Each row below holds a small network's activations on one input, seen along a few directions.
Each table varies a few parts of the input and shows all the possible inputs, shuffled.
Descriptions start from the smaller parts, as in this example, which fits no table here: one of 6 places along a line, together with either a single point or one of 11 places along a line or (one of 2 separate values, together with one of 8 places around a ring).
Shared parts are said once, and a part with two or three values counts as separate values.

Other details of the inputs vary at random and push rows far along two fixed directions, the same in every table; ignore that.

Table:
r1: [-22  16  -2   9  13 -17   9 -29  20 -25   9  30  17  11 -27  -7]
r2: [-21  23 -23  21  18 -28  29   1   2 -19  45  27  10   2   0  14]
r3: [ 18 -31  42 -35   0  12   2   9 -16  18  -8 -47 -14 -27  26   3]
r4: [ 32 -11  19 -11 -12  10  -9  23 -10  29 -24 -35 -15 -27  42  14]
r5: [ 38  -6   0   1 -37  17 -46  -3   6  22 -18  39 -25  20 -15  -7]
r6: [  9 -23  30 -38  -8  13   1  15  -5  25 -37 -30 -15 -24   9  10]
r7: [  6   1 -14  -5  15 -11  25  13   5  -4   9 -15  15   5  35  16]
r8: [ 26 -31  28 -35 -20  35 -10  11  -1  22 -32 -45  -8  -4  10   4]
r9: [-11 -11   6 -36  27 -29  32   6  -3  -5   6  -3   6 -13  24  13]
r10: [ -9  10  -7  14 -12   0  -4 -11  11  -6  25  45  -8  18 -40   0]
r11: [ 23  -5  -4 -11 -23  21 -17  -4  21  11 -11  17  -2  19 -13   7]
r12: [  6 -19  10 -16 -15  26 -20  28 -29  28 -44 -48 -15 -17  14  -2]
r13: [-10   8 -26  23  -2  14  -7   1  -3 -12  23   1  12  29 -15  -4]
r14: [ 14 -27  39 -48  28 -20  33  11  -7   8   9 -47  -1 -41  57  21]
r15: [  2  23 -16  45 -25  21 -29  -4  -4   0  22  34  -9  23 -32 -12]
r16: [ -6 -15  27 -24  24 -15  43  28 -17  10   0 -64  -3 -42  54  23]
r17: [-27  14  -4  33  41 -34  43 -12  -1 -37  72  -7  26 -10  18  -4]
r18: [  6  13 -25  58 -25  15 -44 -13   0  -6  22  33  -5  28 -34 -27]
r19: [-15  25 -32  13  12 -16   8  -1   5 -13  -3  32   8  13  -4   1]
r20: [-34  -4   2  -4  53 -35  39 -16 -13 -41  81   3  19   0   4   2]
r21: [ 23 -13   9  -1 -35  37 -53  11 -16  30 -79 -40 -14  -5   0 -21]
r22: [ 13  12 -19  18 -40  14 -36 -11  17   8   2  69 -19  30 -54  -5]
r23: [ 48 -33  34  -8 -49  42 -50   1   0  38 -45 -25 -29 -11  -3 -20]
r24: [-10 -25  40 -45  31 -14  33  -4  -9  -5 -24 -64  14 -37  36   0]
r25: [ 13   4 -18   7 -27   0 -26  -7   9   6   2  58 -16  28 -33  -4]
r26: [ -7   3   6  16  18 -22  17 -25  17 -21  49  21  10   0  -5  -4]
r27: [ -8  -2 -19   8  -5  14 -12 -15   7 -17  29  25  10  38 -38  -8]
r28: [-34  -3  16 -33  49 -30  58  -7   2 -24  16 -22  18 -25  19  14]
r29: [  2  21 -18  41   7 -20   6 -11  14 -15  39  27  11   3   4  -2]
r30: [ -8  -2 -15   8 -23  21 -35  -7  -6   2  -4  38 -12  27 -55 -16]
r31: [  0  16 -26  22  -6 -14  -1   7  -1  -2  14  34  -5  15  -4   5]
r32: [ 25   9 -17  14 -31  27 -22  10  14  17 -20   7  -3  18  -3   8]
r33: [ 38 -25  22 -25 -39  45 -29  11  11  34 -48 -23 -17   3  -2   6]
r34: [-14  29 -27  40 -27  21 -26  -1  -2   1   2  42  -5  27 -51 -13]
r35: [ -5  -1   2 -24   7  -5   9  -6  10  -2 -18   9   2  -8  -2   6]
r36: [-42   9  -2  -6  35 -25  42 -13  -3 -31  50  16  18   1 -19   2]
r37: [ 24 -14  16  -1 -41  37 -30  27 -18  38 -44 -34 -28 -11   3  -3]
r38: [ 32  -9   1 -13 -35  23 -32  31 -10  42 -67 -14 -24  -7  16   3]
r39: [-26 -21  11 -24  36 -24  35   1 -19 -20  42 -23   6 -12   9   5]
r40: [ -3  30 -32  30 -23   8 -22   2   9   5  -5  50  -5  20 -34   1]
r41: [ 13  11 -16  10 -28   3 -43 -23  22   1 -36  56  -3  31 -37 -18]
r42: [-12  24 -11  35   8  -8   9  -4   2 -14  43  23   4   7  -6   6]
r43: [ 14   0   0   0   9 -15  10  14 -10   6   8 -10  -3 -10  40  10]
r44: [ 28  -2   3 -13 -33  31 -32  21  -1  37 -77 -20 -20 -15  10   2]
r45: [ -4  15 -26   4 -10  -3 -17 -17  17  -9 -11  62  -3  29 -36  -8]
r46: [-51  10  -2 -12  53 -33  58 -21  -1 -43  47   5  28  -6  -8   3]
r47: [-20  14 -14  -3  11 -19  14 -11  12 -14  25  44   7   9 -24   7]
r48: [  4  -4  24 -15   7   1   8  12  -4  13 -50 -57   4 -31  36   4]
r49: [-29  -9   2   6  52 -40  38 -24  -3 -43  79  -2  24  -4   8  -8]
r50: [ 37  -9   8   6 -32  12 -37 -13  18  18 -13  22 -15   2  -9 -10]
r51: [-22  25 -16  22   3  -3   9   5   1  -5  13  21   4   5 -18   6]
r52: [-22 -18  24 -30  33 -22  49   3 -13 -14  35 -32   6 -24  19  10]
r53: [ -7 -32  31 -42  26  -9  12  -3 -16  -3 -29 -60   9 -27  27  -5]
r54: [ -8   5   8   4  14 -11  14 -14   6 -14  43  22   2   3  -9   5]
r55: [-19   7   2  -5  14   4  18   9 -13  -2 -16 -30   6 -15  11   0]
r56: [ -7   7  -3  -8  28 -32  24   2   1 -10 -17 -21  19 -14  39   3]
r57: [ 58 -31  23 -16 -41  19 -45   4   6  38 -50  -9 -27  -8  20 -11]
r58: [-26  16  -4   0  27 -12  31   5  -2 -11  -1 -15  11 -14  12  10]
r59: [  5 -16   8 -17  -9  27 -19  20 -24  22 -57 -50 -12 -16  14  -6]
r60: [-46  -1  -7 -15  48 -26  38 -17  -9 -37  35   1  22   0  -9  -2]
r61: [ 24  20 -30  52 -30   1 -38 -11  15   2   8  55  -6  29 -18 -16]
r62: [ 17  11 -12  23 -33  35 -24   8  13  15 -16   6  -4  22 -15   3]
r63: [  1  18 -15  13 -18  -1 -28 -28  26  -8 -18  54   4  23 -41 -13]
r64: [ 35 -16  27   7 -23  19 -20  16  -1  30 -32 -44 -16 -27  32  -2]
r65: [-39   7 -15  13  37 -28  36   4 -21 -29  57  -9  15  -1   6   5]
r66: [ -4  35 -28  35 -12  -4 -21 -15  19  -9 -15  41  10  20 -27  -9]
r67: [-15  -8  27 -24  35 -16  36   9 -16  -4 -23 -78  18 -40  50   3]
r68: [  5 -24  24 -16  16   3   6  23 -32  10   2 -66  -5 -29  47   5]
r69: [ 13   7 -26   7 -19   8 -17 -12  25  -5   9  53   3  44 -28  -1]
r70: [ -9   2  -1   2  13   6  25   9  -3  -8  19 -34  17   1  18   9]
Description of these inputs: one of 2 separate values, together with one of 5 places along a line, together with either a single point or one of 6 places along a line.
- The inputs of r51 and r6 match in every part but the choice among 2 separate values. If r56 is changed in the same way as r51 into r6, which row does it become? => r41
- The inputs of r64 and r26 match in every part but the choice among 2 separate values. If r44 is changed in the same way as r64 into r26, which row does it become? => r35
- Change only the choice among 2 separate values in r43. List by row number the other rows that result. => r5
- List by row number the other rows that have the choice among 2 separate values and the place on the line of 5 in common with r20. => r27, r30, r39, r49, r53, r60
- Change only the choice among 2 separate values in r22. List by row number the other rows that result. => r2
- Start at r18 and move only the place on the line of 6, one step at a time. The first step leads to r68. Which rows follow, in order? => r65, r12, r59, r21

Table:
r71: [ 48 -19  21  -7 -51  33 -40  12   7  39 -28   2 -33  -2  -3   3]
r72: [-30  -4  23  -6  49 -26  53   2 -20 -22  47 -54  20 -35  36   7]
r73: [-25  21 -17   6  27 -23  39  19  -4  -8  10 -12  15 -11  28  17]
r74: [-44  -7   7 -45  66 -42  71 -22  12 -46  36 -18  43  -7  17  11]
r75: [-36  23   0   2  62 -51  73   6  -3 -28  34 -32  33 -33  54  20]
r76: [ 38 -41  31 -46  -6   7   2  29 -18  31 -15 -47 -22 -26  53  18]
r77: [ 45 -34  26 -26 -21  25 -12   6   8  26 -17 -36 -10  -3  31   7]
r78: [ 11  -5  20 -21   2   3  19  35 -11  27 -50 -67  -5 -41  58  21]
r79: [ 29  -1   2  29 -71  63 -71  11  -7  38 -45   7 -35  18 -48 -17]
r80: [ 61 -13   9  18 -70  42 -79  -3  16  41 -40  32 -37  14 -25 -16]
r81: [-32 -15  27 -46  61 -45  58 -16   2 -28  12 -27  24 -32  29   7]
r82: [ 23 -23  28  -3 -20  30 -28  12 -18  26 -37 -54 -19 -24  17 -13]
r83: [ 24 -19   9  11 -33  30 -48   8 -20  22 -33 -27 -20  -1  -3 -23]
r84: [ -7 -23  23 -21  30   3  32  11 -16  -7  11 -79  18 -20  41   5]
r85: [ 15 -32  27 -46  -6   1 -17  -2  -6  16 -62 -24 -11 -14   9 -11]
r86: [-32  -1   2   2  28 -11  35  10 -20 -15  42 -27  10 -12   9   7]
r87: [-25  47 -56  46   3 -12  -3   0   4 -18  25  60  10  37 -26   1]
r88: [-20  32 -35  29  23 -15  27  -5  14 -27  21  10  33  18   5   7]
r89: [ 16  13  -6  28 -20   1 -19 -17  19  -2  36  55  -7  19 -28  -4]
r90: [-29  26 -15  10   6 -13   0 -36  22 -28  18  69  12  25 -59 -11]
r91: [-33  22 -38   4   7 -10  -5 -26  11 -28  23  80   7  42 -66  -6]
r92: [ 44 -24  16 -15 -43  29 -30  19   0  38 -24  -1 -32  -2   4   4]
r93: [-39  18 -11  -8  24 -22  27 -27  16 -32  27  46  15  14 -42   3]
r94: [  7  14 -26  41  -6 -20 -21 -27  17 -20  56  72   2  35 -32 -14]
r95: [-15  14 -28  35 -15  17 -26   0 -15  -8  29  34  -5  32 -42 -10]
r96: [ 18  21 -29  37 -33  11 -44   2   2  13 -40  25  -7  17 -10 -16]
r97: [  4 -36  34 -71   4   9  13  15  -9  24 -57 -48 -12 -32  19  11]
r98: [-17  49 -45  61   0 -14  -6 -16  16 -24  19  58  16  24 -26  -9]
- The inputs of r80 and r81 match in every part but one. If r77 is changed in the same way as r80 into r81, which row does it become? => r74
- What is each input in this table made of? => one of 4 separate values, together with either a single point or one of 6 places along a line
- Change only the choice among 4 separate values in r97. List by row number the other rows that result. => r73, r86, r92
- Start at r96 and move only the place on the line of 6, one step at a time. The first step leads to r98. Which rows follow, in order? => r75, r78, r73, r87
- Change only the choice among 4 separate values in r71. List by row number the other rows that result. => r78, r79, r93
